Each row below holds a small network's activations on one input, seen along a few directions.
In each table, some parts of the input vary, and every possible input appears once, in random order.
Descriptions start from the smaller parts, as in this example, which fits no table here: line(6) and (point or ring(11) or (values(2) and ring(8))).
Shared parts are said once, and a part with two or three values counts as separate values.
(in the rows, 128 means zero)

Other details of the inputs shift rows strongly along two fixed directions, in all tables alike. That doesn't count.

A family of inputs:
row 1: [113 101 121 131 158 175 143 160 155 115 129 125 172 129]
row 2: [104 157 138 168 126  82 162 118  58 149 121 169 118 148]
row 3: [149 132 126  90 106 112  45 115 132 102 117  95  81 116]
row 4: [135 114 122 101 148 150 154 136 159 138 145 125 152 122]
row 5: [103 170 133 191 121 101 161 116  76 152 119 174 108 137]
row 6: [144 112 122 126 140 166 161 130 167 137 129 122 150 118]
row 7: [142 110 134 108 151 154 152 128 164 138 139 128 148 126]
row 8: [152 107 126 115 147 154 151 135 149 134 141 120 154 111]
row 9: [103 157 148 170 125  85 162 113  67 152 119 170 115 155]
row 10: [152 128 139  96 103 114  37 109 135 110 117  92  80 119]
row 11: [139 140 118 108  76  91  33 113 116  98 113  90  72 127]
row 12: [113 105 127 124 165 168 143 160 154 111 133 124 174 126]
row 13: [ 99 161 135 165 123  81 159 119  64 147 124 175 115 143]
row 14: [143 148 120 110  83  99  30 118 118  99 115  94  63 121]
row 15: [148 109 118 122 144 157 161 138 160 134 137 125 152 117]
row 16: [129 111 122 100 141 144 154 134 157 133 145 122 149 123]
row 17: [ 83 156 153 174 141 106 122 140  78 124 112 171 122 150]
row 18: [131 109 132 100 135 144 151 129 162 137 138 122 152 134]
row 19: [130 112 118 121 131 157 160 129 168 136 137 119 151 122]
row 20: [140 108 121 111 137 141 160 134 144 131 140 116 161 129]
row 21: [148 112 121 113 149 153 158 136 155 129 141 126 154 115]
row 22: [117 125 132 101 122 127  34 142 135  84 110  94 106 126]
row 23: [103 158 134 192 117  92 167 110  68 151 113 165 121 147]
row 24: [102 168 146 170 131  91 153 115  74 152 129 180 106 146]
row 25: [ 97 164 145 167 125  86 154 114  75 148 128 177 105 146]
row 26: [147 105 128 108 150 152 147 133 152 139 139 121 152 114]
row 27: [119 159 137 193 128  97 159 124  62 152 120 174 109 129]
row 28: [118 124 125 117 106 145  36 135 138  84 102  93 105 129]
row 29: [134 109 114 117 136 148 159 137 160 132 145 122 151 123]
row 30: [147 107 126 129 139 167 156 129 161 142 129 117 151 113]
row 31: [144 136 120 110  79  90  34 111 110  98 109  83  74 132]
row 32: [139 131 119 105  81 114  48 109 142 104 110  84  89 125]
row 33: [135 113 120 108 138 145 157 136 155 127 148 122 152 120]
row 34: [141 116 119 108 144 151 156 138 157 131 148 124 155 119]
row 35: [137 111 119 107 134 141 157 136 152 129 143 121 159 124]
Each input here is: line(5) and (point or line(6)).
The inputs of row 9 and row 23 match in every part but the line(5) part. If row 10 is changed in the same way as row 9 into row 23, which row does it become?
Answer: row 30
A walk changes only the line(6) part. It starts at row 27 and steps to row 15. List the rest of the walk in order.
Answer: row 14, row 29, row 11, row 31
A walk changes only the line(6) part. It starts at row 20 and steps to row 35. List the rest of the walk in order.
Answer: row 33, row 34, row 21, row 8

A family of inputs:
row 36: [111 162 133 159  96  79 107 107  74 132 111 143  87 143]
row 37: [101 174 148 172 119  72 135 109  59 146 121 179  89 145]
row 38: [ 96 110 127 150 161 163 175 157 140 126 129 145 184 139]
row 39: [141 109 111 105 124 140 140 133 154 124 138 108 147 123]
row 40: [138 114 127 139 150 157 191 130 148 155 138 142 160 121]
row 41: [134 112 122 107 123 146 141 125 166 133 134 110 145 131]
row 42: [149 118 122  82 121 125  89 129 148 112 137  98 117 117]
row 43: [121 121 134 142 169 139 225 138 125 162 151 170 178 133]
row 44: [120 144 127 150 113 100 140 119  94 134 124 142 118 139]
row 45: [141 110 131  93 139 143 133 128 160 133 140 115 141 125]
row 46: [154 130 117 111 104 121  74 120 132 110 123  97  95 110]
row 47: [102 144 135 174 140 132 115 144  96 117 110 152 124 132]
row 48: [136 143 131 137 107 117 101 110 120 129 118 126  95 123]
row 49: [117 114 133  99 140 149  68 148 149  92 119 104 131 128]
row 50: [159 116 120 101 113 138  87 122 153 114 126  91 112 112]
What do these inputs look like to the network?
Answer: values(3) and (point or line(4))
The inputs of row 41 and row 48 match in every part but the values(3) part. If row 44 is changed in the same way as row 41 into row 48, which row does it become?
Answer: row 50
Change only the values(3) part in row 38. List by row number the other rows that result.
Answer: row 47, row 49
Change only the values(3) part in row 36. List by row number the other rows that result.
Answer: row 40, row 45
